Each row below is a small network's average activation on inputs in which a field has the value named, seen along a few directions.
Related values have similar rows: they may be neighbours, one step apart, or belong to one group.
Strong random noise was added to every row along 13 fixed directions; ignore it. To show where, here is one row again and again, with new noise each time:
[   9 -258  -45  -30 -113 -140  117  178 -210  218 -122  -33  245  202
  222 -158  137  146  147  210  280  369  192]
[ 118  -76 -127  -94   33  296  441   62 -140   85 -426  102  -35 -312
    3  173  -43 -111 -291 -361  214 -205  127]
[-313  -24   86 -391   22  166   68  -61 -471 -173 -306  -26 -214 -156
  152  172  107 -172   24  196  -80 -399   59]
[-234 -153  141 -666  302  -89  333  -25 -560   -3   83  -28 -111  309
   17  467   93 -232 -264  -45   29  198  101]
[-106  107 -229   -2   64 -230  145 -249  388  238  242 -319  124 -289
  641   70 -207  715 -209 -388  146  119    1]
[ -44   38   80 -297 -142   61 -110  104 -216 -368 -425  142  -49 -290
  -99   49  314 -288 -184   43 -169 -265  -74]
[-246  167  161  -16   62 -161 -413  -44  175  258  100   34  102  -53
  -62 -169  191   10 -137  -82 -191  -33  237]
[  20 -149  197 -264   82   29 -379 -276  205 -102 -299   22 -156 -106
    2  218   46   61  105 -244 -177  175 -397]
[-626 -390  427    5  235 -608 -262 -325  124 -197 -527  -56   92 -245
  166 -172  356   23  -80 -413  285  107 -396]
[  67  -27 -174   47  -72  -38   83  -82 -340 -340   -3 -247 -323  -86
   57   46    6  133   31  433  -57 -234    9]
[ 403  170 -166 -124 -114    5  -51  194   -1 -115   77   36   18  -54
 -110   61   86   20 -238   55 -156  136   47]
[ 123 -176 -227   19 -102  -11  486   81 -249   91   19  -53   91   28
  124   37  102   90 -284  -86  249   80  301]
[-131 -155 -164  329   -6   41  214   34  368  346 -219 -238  124  -73
 -263   41 -453  314  387  394  137  159  187]
[ -56 -123  -21 -166  -26   45  255  -94   -1  -28 -143   62  174 -209
  298   78  114   47 -182 -415  173  -66  -20]
[ 246  463 -118 -236  206 -134 -315  104  -13   18   12  -78 -154 -264
    7   24  -84  200 -238   78 -280  -88   60]


Field LABO:
nit: [ 231  307   38 -394  131   43   26  119 -391 -231  380  176  293  148
  452 -120   99 -168  239   29  -43 -124 -191]
zibo: [-229   -7   22  -66 -542  316    4  136  246 -230  -24  -45  106  -24
  -76  157  127 -234   77  301 -195   44 -115]
vib: [-190 -517 -118  177 -959  271 -250 -139  320   98 -104  -32   98  129
  405 -127  376  356  338  267  -69  339   40]
kada: [-250 -115  139  271  121  -30   97 -163  356  153  255  133  179  213
   81 -144   -5  -78   99 -397  212   30  -95]
peref: [  23 -279    9  304 -569 -126  -65 -229  239 -641  258   96  408  -96
  194 -328  548  -10   87  -73  -33 -186 -189]
gaba: [ 116 -119  159  330 -196  156 -542  105 -314  269 -223   71 -337  208
   14 -390   96 -127  351  272  -21    3   43]
lof: [ 293  100  -54 -113  111 -117  -45   -5   17  129   64  -14   -3  294
  -59   91 -186  207   21   29  -90  274   21]
sunut: [ 142   79    2 -183 -173   64  -66  -70    9 -416  -42  112  -95   55
   44  111  204 -148 -155 -172 -233 -126 -247]
kozi: [-192   72  196 -131   22   13   -3  184  -43  208  335  219  453  208
  290 -188   57 -210  144 -223  123   57  -69]
kela: [-732  -33  197  -78 -304  499  168   19   70  134  384  116   47  188
  689   49   63 -278  203 -111  225 -210  -58]
gib: [-315   17  279  -20 -209  336 -378   -3   74   18 -462  123 -163 -175
   31  -76 -128 -187  466  149  -73 -324 -218]
bigu: [ 160 -472   -8   -7  199  480  473 -389 -332   -4  -95  137 -437  107
  289  294 -129  -91   56 -535  317 -165 -189]
peg: [-102   10  201  -38 -121  361   88   32 -248   51  325   32 -297  379
  324  204  -70 -291  -80 -177  232  121 -105]
tud: [ -84   39  257  -11  258  144 -201 -140  233  175 -158  319  257  -92
 -299 -103   13 -277  186 -521 -139 -145 -166]
The values of LABO form a ring.
Q: Going along LABO from bigu by way of its neighbour kela, in what order are nit, zibo, vib, gaba met?
A: gaba, nit, zibo, vib
Q: How many steps from neighbour to neighbour lead from peg to peref, at the fewest?
A: 7
Q: Name the neighbours of sunut, in listed order.
A: kada, lof

Field PILOK:
tula: [-125  106 -132 -222 -349  481  372   38  495  162  -25  277  586 -106
  -30  217 -317   33  293   82 -248 -226  342]
zatuv: [-526   -4   41  328  -58 -445   67   82  265  119 -152  -47  328  -52
 -215 -313  248  -87 -342 -197  114  -98  173]
tum: [-183 -290  -45 -256   73   69  492 -157 -163  -98  202 -150  -28  265
  292  358  -77  128  172  152  313  290 -172]
leta: [ 315   25   23  233 -239 -208 -546  176 -149 -129  245   44  181  198
  194 -549  325   96  336  318   16  305 -249]
sav: [-317  -76  130  151  414   86  402 -325  364 -123   42    6  475 -314
 -204   37 -299 -135  257 -371  137 -512  -77]
vevi: [-352  362  333 -444  499   36 -193  335 -373  188  -26  134 -105   69
   95    4  -86 -410 -100   70  199   32  179]
faso: [ 151 -211 -258  268   64  125  162 -168 -257  -29 -578  -47 -251 -198
 -439 -111   80   29   55  290  -14 -550  358]
poter: [  78  314   -3 -351  644 -151  316   -4  -30  256 -394   64  237 -271
  133  -14 -490  157  191 -274   18 -276   15]
soz: [-197 -235  103 -235 -125  -31 -372 -134    7  184 -717  118 -131 -125
  204   -5  228  163   77 -189 -159  245 -314]
mir: [  13 -141   17 -295  -51  301  218  102 -222  438 -189  127  118  -21
  230  110 -121  -13   21 -265  102  -10  207]
feguz: [  36 -138   99   40   44  162 -206 -120  134  323 -396   66 -230 -217
   14   32  -51    5  -61 -487  126  112 -302]
guraf: [ -84   80  -50 -527 -143   90 -158  168 -132  196 -341  165  506 -175
  133  -69  155   83  286  352 -340  -23  228]
fulub: [ 345   59 -248  102 -300 -236   30   47   36 -270  187    0  206  112
  -59 -181   28  286  -25  184 -128  112   30]
lub: [ 234 -242  -11  345  295    4   21   20 -444  239  192  202 -233  495
 -549 -246   84 -325  139  238  -17  -81  507]
fur: [ -41  210  -55  538  290 -280 -106  -43   51  375   87 -252  -44 -185
  294 -359 -461  423   56  -20  393   36   67]
pom: [ 278   24 -201 -493 -632   89  186  735    4   48 -257   73  441  -31
 -298  251   62  -47 -109  668 -194  481  262]
zosu: [ 258  -73   82 -392  146 -339 -310  112 -380  -57 -186  296  157  213
    1 -133  317  -93   87  -68 -236  199  -87]
fotib: [-309  145  115  -77 -244  816  -10   81    0  470 -160  203 -157 -131
  366   63 -234 -197  181 -161   -8 -570  163]
luv: [ 122  290   59  132  538 -205 -141  -96 -404   35  395 -265 -285   83
  147 -157 -182   19   36   80  245 -152   69]
sal: [ 319 -327   43  400  -72  102   92  -83  -69 -147  269  -59  -21  300
  114  -98   58  -29  134 -265  317  234 -332]
diben: [ 292  164   69  -83  161  331  -54   23 -650  -56  -74  247  -18 -193
  263 -275   92 -170  145  -93  118 -594  267]
nimit: [-157 -247  -39    3 -213  105  -38  -33 -312  -76   44 -182 -546  309
   85  222   63   37    9  476 -139   57   97]
bos: [ 530 -173 -248   18 -230  375  330  -44 -218   64  102  181   34  190
  573  -32  213  137 -138 -471  141  -29  174]
mamuk: [  54   65  -33 -324   75   80  412  488 -262 -169   48   69  165   45
 -479  375 -140 -450   18  446   19  195   29]
vimu: [ 493  688 -179  141 -170  531 -327  540  225  350   79   90 -288 -298
  267 -155  -92  -70 -250   28  117  -97   87]
kete: [ 140   92   22   26 -280  456  -57  137  -82 -240  414   -4 -192  320
  222   87   72 -333  124  203  152  134  -61]
rar: [ 138   62   20  -16 -237  360   28  439  250   29 -403  332  167 -149
   97  -70  104 -278  -40 -180  163  222 -188]
kugo: [  42   57  158 -345   83 -379 -396 -210 -347 -197 -494  236 -231 -107
 -145  -87  729 -156 -577 -413 -407 -256  176]
dedi: [-319 -181  247  286  -19   73 -391 -208  303   -7 -276   48 -181 -136
 -415 -170  103 -127  177  168  -83 -326   11]
kol: [ -46 -446  231   62  346 -159  370 -471   33   58   85   35  313  207
   85   -3 -129  -44  333 -560  319  101 -248]
The values of PILOK form a network in which each value has 4 neighbours.
Q: How many steps from neighbour to neighbour lead from mir to kete, at the fewest?
A: 4
A value of PILOK combines one of 5 hidden first parts with one of 6 second parts; all combinations occur once.
Q: kol and feguz share the first part; kol and luv share the second. Which value has the first part of luv and the second part of feguz?
A: mamuk
Q: soz and fotib share the first part; soz and leta share the second. Which value has the first part of leta and the second part of fotib?
A: mir
Q: lub and bos share the first part; lub and zosu share the second. Which value has the first part of zosu and the second part of bos?
A: zatuv
Q: pom and guraf share the first part; pom and dedi share the second. Which value has the first part of dedi and the second part of guraf?
A: tum
Q: faso and vevi share the first part; faso and sav share the second. Which value has the first part of sav and the second part of vevi?
A: diben
